These are the activations of a small neural network, seen along a few directions. Each row is one input.
In each table, some parts of the input vary, and every possible input appears once, in random order.
Descriptions start from the smaller parts, as in this example, which fits no table here: one of 5 places around a ring, together with either a single point or one of 9 places along a line or (one of 3 separate values, together with one of 6 places along a line).
Shared parts are said once, and a part with two or three values counts as separate values.

Other details of the inputs shift rows strongly along two fixed directions, in all tables alike. That doesn't count.

Rows:
r1: 16,29,-14,-35,6,-19,-23,-56,17,-63,14,-11,0
r2: -6,59,-64,-48,-26,-60,-4,-90,35,-42,34,-13,-57
r3: 37,53,-53,-32,-49,-104,-30,-44,25,-40,26,-1,-65
r4: 16,22,-14,-18,-40,-51,-13,-16,28,-54,36,-14,10
r5: 0,-32,55,0,-9,16,-12,10,30,-75,8,-16,98
r6: 25,3,-14,11,12,-2,8,34,-36,73,-14,15,-57
r7: 21,-2,-21,9,-6,-4,25,50,-28,73,16,12,-39
r8: -6,56,-55,-50,-35,-66,5,-88,43,-34,48,-13,-49
r9: 7,64,-56,-26,-31,-85,-32,-65,13,-51,2,-10,-77
r10: 27,10,-13,0,24,12,13,24,-41,68,-11,8,-55
r11: -7,-57,50,8,33,80,42,57,-10,55,1,0,53
r12: 2,6,-21,-18,31,35,41,1,-17,74,15,7,-37
r13: -3,-51,44,2,54,89,25,41,-18,49,-19,8,51
r14: 1,51,-70,-17,17,-2,40,-33,-34,75,25,7,-101
r15: 26,31,-6,-15,-10,-47,-42,-38,12,-57,-8,-8,-14
r16: -7,-57,48,1,45,85,35,45,-9,57,-8,6,52
r17: -22,17,-17,-34,-16,-28,-4,-54,42,-50,17,-12,0
r18: -5,6,-17,5,-6,20,55,26,-20,71,34,3,-30
r19: 3,5,-17,0,-1,18,56,30,-18,70,36,0,-29
r20: -13,22,-22,-5,-44,-53,-13,-18,28,-58,21,-12,3
r21: -23,-34,54,1,-6,20,-12,-10,39,-66,-2,-14,93
r22: -36,-56,41,20,29,78,41,55,-10,52,-14,2,46
r23: -4,25,-17,-3,-46,-53,-13,-24,26,-51,28,-11,10
r24: -29,-31,43,-5,18,30,-29,-20,32,-78,-29,-7,83
r25: -2,-54,44,50,20,44,-1,75,-30,57,-46,23,35
r26: -21,3,-25,7,-4,17,56,30,-19,65,22,1,-36
r27: 17,13,-17,1,37,27,21,13,-43,65,-4,7,-52
r28: 21,49,-57,-8,2,-26,20,-9,-40,80,8,11,-113
r29: -11,-57,38,53,12,52,9,84,-28,51,-31,14,42
r30: -15,-24,43,8,24,35,-39,-24,17,-86,-32,-9,80
r31: 32,20,-6,-17,-21,-60,-46,-25,14,-54,-7,-3,-15
r32: -19,-3,-21,-3,2,26,57,13,-8,74,24,-2,-36
r33: 10,19,-12,0,-28,-60,-47,-30,14,-56,-18,-4,-20
r34: 10,31,-8,-6,-15,-48,-42,-44,9,-55,-14,-7,-14
r35: -2,-26,52,21,8,8,-58,-3,11,-81,-52,-7,67
r36: 18,58,-58,-20,-62,-100,-23,-45,25,-41,41,-2,-57
r37: 17,0,-21,15,-6,-5,24,48,-26,74,14,13,-40
r38: -5,30,-17,-12,-2,-33,-34,-49,9,-69,-12,-10,-16
r39: -7,-29,51,20,-21,4,-30,18,26,-73,-3,-7,95
r40: 1,19,-7,-34,-25,-33,3,-43,43,-47,40,-18,8
r41: -16,-47,43,13,50,90,23,35,-19,51,-22,13,48
r42: -16,-34,54,-10,6,28,-20,-20,41,-65,-6,-7,90
r43: -8,-38,47,26,-12,-14,-56,20,23,-77,-48,5,70
r44: -1,-38,48,29,-15,-12,-56,17,23,-73,-44,3,73
r45: 11,24,-14,-12,-40,-52,-13,-18,29,-53,35,-13,10
r46: -1,-1,-17,-19,20,30,50,5,-7,79,25,4,-34
r47: -8,-2,-29,23,-10,-5,24,48,-27,69,1,14,-47
r48: -8,-39,44,36,55,78,4,43,-45,42,-44,10,34
r49: -11,22,-16,-11,-41,-39,2,-34,32,-57,32,-19,8
r50: -9,-40,41,24,59,93,14,36,-36,43,-30,14,41
r51: -10,0,-15,-9,3,26,56,13,-10,77,31,3,-33
r52: 12,22,-8,-1,-26,-61,-46,-32,12,-52,-15,-1,-15
r53: 14,0,-18,19,-4,-7,13,38,-29,76,-7,23,-51
r54: 2,1,-24,24,-11,-6,25,42,-29,76,8,15,-40
r55: -9,48,-75,-19,18,-1,41,-27,-32,69,17,6,-108
r56: 16,-35,54,19,-8,-13,-56,20,24,-71,-34,5,77
r57: -9,26,-13,-12,-39,-41,3,-36,30,-52,35,-16,11
r58: 12,-42,47,21,60,81,5,51,-43,40,-36,8,35
r59: -22,-47,40,18,50,88,25,33,-21,54,-26,11,48
r60: 1,-21,55,11,21,23,-52,-15,7,-85,-35,-5,75
r61: 3,20,-14,-3,-26,-62,-46,-27,14,-59,-22,-2,-22
r62: 2,-21,50,-2,31,34,-39,-20,18,-84,-23,-7,85
r63: 9,-31,59,20,-2,-5,-64,7,13,-75,-46,3,70
r64: 6,48,-69,-7,12,-11,29,-21,-41,71,10,3,-114
r65: -3,39,-71,2,-31,-31,50,12,-21,80,43,1,-91
r66: -18,-3,-23,-9,14,32,50,2,-8,76,15,3,-38
Description of these inputs: one of 6 places along a line, together with one of 11 places around a ring.
Changing only the place on the line of 6 turns r6 into r31. The same change can be made to r19. Which row results? -> r5
Changing only the place on the line of 6 turns r15 into r28. The same change can be made to r12. Which row results? -> r41
Which other rows does r44 become when the place on the line of 6 takes its other values? List them by row number. -> r3, r25, r43, r53, r56
Which other rows does r20 become when the place on the ring of 11 takes its other values? List them by row number. -> r9, r17, r22, r24, r26, r38, r43, r47, r55, r61

Rows:
r67: 17,0,20,1,2,3,-10,3,-3,-16,3,-1,21
r68: -12,-6,0,16,-16,-8,-9,1,7,-12,-6,4,10
r69: 5,53,-51,-28,-29,-61,-4,-49,7,-4,23,-4,-74
r70: 20,1,14,-4,12,7,-15,-1,-4,-17,-1,1,21
r71: -9,-9,8,16,-5,-1,-11,-2,5,-14,-15,-1,17
r72: 16,-5,12,-6,-1,-3,-10,1,4,-15,0,-3,5
r73: -22,-15,-7,4,14,49,58,31,-13,78,22,5,-9
r74: 10,-10,6,0,-14,-11,-7,14,9,-13,8,-1,12
r75: 8,54,-61,-22,-18,-55,-8,-59,7,-6,19,-1,-75
r76: -1,0,5,-5,8,0,-19,-10,1,-12,-14,1,4
r77: 13,-12,14,0,-4,-3,-9,11,7,-14,-2,-7,18
r78: -17,-6,-23,25,9,28,41,47,-39,82,-4,12,-43
r79: 4,-10,14,3,-1,-7,-8,7,9,-12,-10,0,19
r80: -14,-5,5,14,-1,0,-8,5,-1,-22,-17,-7,14
r81: 6,-7,19,-1,4,-2,-10,1,5,-15,-11,4,14
r82: 1,-7,6,2,-11,-15,-5,9,11,-11,0,6,13
r83: -11,-1,-16,19,23,34,37,35,-44,79,-11,10,-49
r84: -8,-8,12,6,-6,-4,-13,3,5,-11,-13,-3,17
r85: -11,-6,4,5,-16,-11,-10,6,7,-10,-4,2,11
r86: -16,-6,-16,-2,20,46,63,22,-19,89,21,0,-27
r87: 20,52,-54,-35,-14,-60,-4,-49,10,-5,22,1,-71
r88: 12,-15,30,11,2,9,-12,17,1,-20,-4,-4,46
r89: -12,-12,14,-17,20,34,9,-19,12,-16,6,-6,35
r90: -5,-2,6,10,-1,-1,-12,-12,1,-14,-12,2,3
r91: -8,-2,4,6,15,10,-16,-5,-5,-25,-20,-2,10
r92: -15,-7,14,-14,8,24,15,-19,15,-16,14,-8,26
r93: 20,-3,7,-11,9,1,-15,-3,3,-15,-4,-2,6
r94: 10,-6,13,7,-10,-5,-7,15,2,-14,11,1,27
What is each input in this table made of? -> one of 4 places along a line, together with either a single point or one of 6 places along a line
Changing only the place on the line of 4 turns r90 into r75. The same change can be made to r92. Which row results? -> r89
Which other rows does r94 become when the place on the line of 4 takes its other values? List them by row number. -> r67, r70, r88
Which other rows does r74 become when the place on the line of 4 takes its other values? List them by row number. -> r72, r77, r93

Rows:
r95: 4,-4,23,14,-12,-12,-27,13,-1,-55,-12,-12,32
r96: 8,1,18,14,0,2,-29,-19,2,-42,-4,1,42
r97: 4,-3,19,0,-12,-17,-28,-30,23,-23,-6,8,24
r98: -24,-6,5,-6,-3,-6,-18,-24,20,-38,-19,-5,17
r99: 9,8,8,22,13,24,11,9,-30,35,2,9,-1
r100: 14,-13,1,-20,17,15,15,11,-2,48,-2,3,-25
r101: 2,-15,17,2,-20,-28,-29,3,23,-35,-18,-1,17
r102: -32,-14,-5,8,2,34,41,20,-3,39,12,-3,4
r103: 12,-14,24,-22,8,-5,-21,-13,24,-43,-10,-4,33
r104: -7,-19,-4,18,-8,18,42,57,-18,63,16,4,-10
r105: 16,-2,28,-12,11,7,-19,-7,6,-57,-2,-17,37
r106: 2,-12,9,19,19,29,16,21,-21,73,-10,23,-5
r107: -24,-3,-13,7,18,25,15,9,-16,31,-12,5,-19
r108: 6,-6,-14,25,11,18,20,51,-38,58,-8,6,-31
r109: 21,10,0,-19,7,-5,-14,-16,8,-43,6,-12,10
r110: -20,-2,21,10,6,12,-15,-14,5,-61,-17,-13,36
r111: 14,48,-61,-18,-35,-68,-2,-22,1,-4,22,1,-77
r112: -21,-12,1,20,25,39,13,16,-20,17,-18,0,2
r113: 17,65,-66,-23,-29,-63,-2,-59,1,13,39,9,-78
r114: -2,-28,15,18,6,10,0,45,-11,31,-24,9,6
r115: -12,52,-70,-35,-29,-63,12,-63,18,13,21,-4,-98
r116: -4,-3,19,4,-22,-4,-8,-16,25,-32,23,-2,54
r117: 13,-18,7,-3,36,43,23,36,-25,54,-6,9,-10
r118: 4,-9,17,-23,-9,-2,3,-7,30,-43,25,-14,42
What is each input in this table made of? -> one of 4 separate values, together with either a single point or one of 5 places along a line
Changing only the choice among 4 separate values turns r117 into r107. The same change can be made to r109. Which row results? -> r112
Which other rows does r111 become when the place on the line of 5 takes its other values? List them by row number. -> r95, r101, r108, r114
Which other rows does r118 become when the choice among 4 separate values takes its other values? List them by row number. -> r102, r104, r116

Rows:
r119: 0,1,13,-19,-23,-22,-17,-41,43,-57,22,-10,42
r120: 15,-46,36,32,12,31,-1,78,-28,37,-26,14,25
r121: 24,20,-23,-13,14,-18,-12,-8,-17,22,-16,7,-53
r122: -9,16,-34,-14,12,-1,10,-22,-6,19,-2,1,-46
r123: 4,15,-23,-31,16,9,24,-30,4,23,18,-5,-38
r124: 27,28,-24,2,4,-20,-9,0,-26,20,2,7,-44
r125: -11,-8,0,19,20,37,14,18,-23,25,-7,4,6
r126: 4,27,-26,8,-2,-13,4,-10,-23,17,2,-1,-44
r127: -2,1,9,5,-36,-45,-32,-6,25,-71,-4,-13,21
r128: 5,11,-24,-18,-18,-14,35,3,9,27,39,-10,-25
r129: -13,3,3,-1,-27,-30,-31,-32,35,-62,2,-3,33
r130: -18,-45,24,31,10,46,23,66,-14,36,-16,5,35
r131: -17,-52,68,16,3,33,-12,40,23,-53,-16,-7,105
r132: -13,-16,14,7,6,27,22,19,-4,41,4,10,14
r133: -6,19,-24,-27,15,2,20,-25,-2,21,9,1,-41
r134: 23,16,-20,5,-13,-33,-8,4,-10,33,1,16,-41
r135: 5,14,9,-19,-8,-8,-15,-45,28,-71,22,-17,38
r136: -2,29,-25,-13,3,0,23,-17,-11,19,25,-1,-31
r137: -3,5,12,7,-30,-39,-39,-28,26,-62,-11,-3,25
r138: -11,-37,35,24,41,58,-2,36,-29,35,-48,6,16
What is each input in this table made of? -> one of 4 places along a line, together with one of 5 places along a line
Changing only the place on the line of 4 turns r121 into r134. The same change can be made to r122. Which row results? -> r129
A walk changes only the place on the line of 4. It starts at r131 and steps to r132. List the rest of the walk in order. -> r136, r133
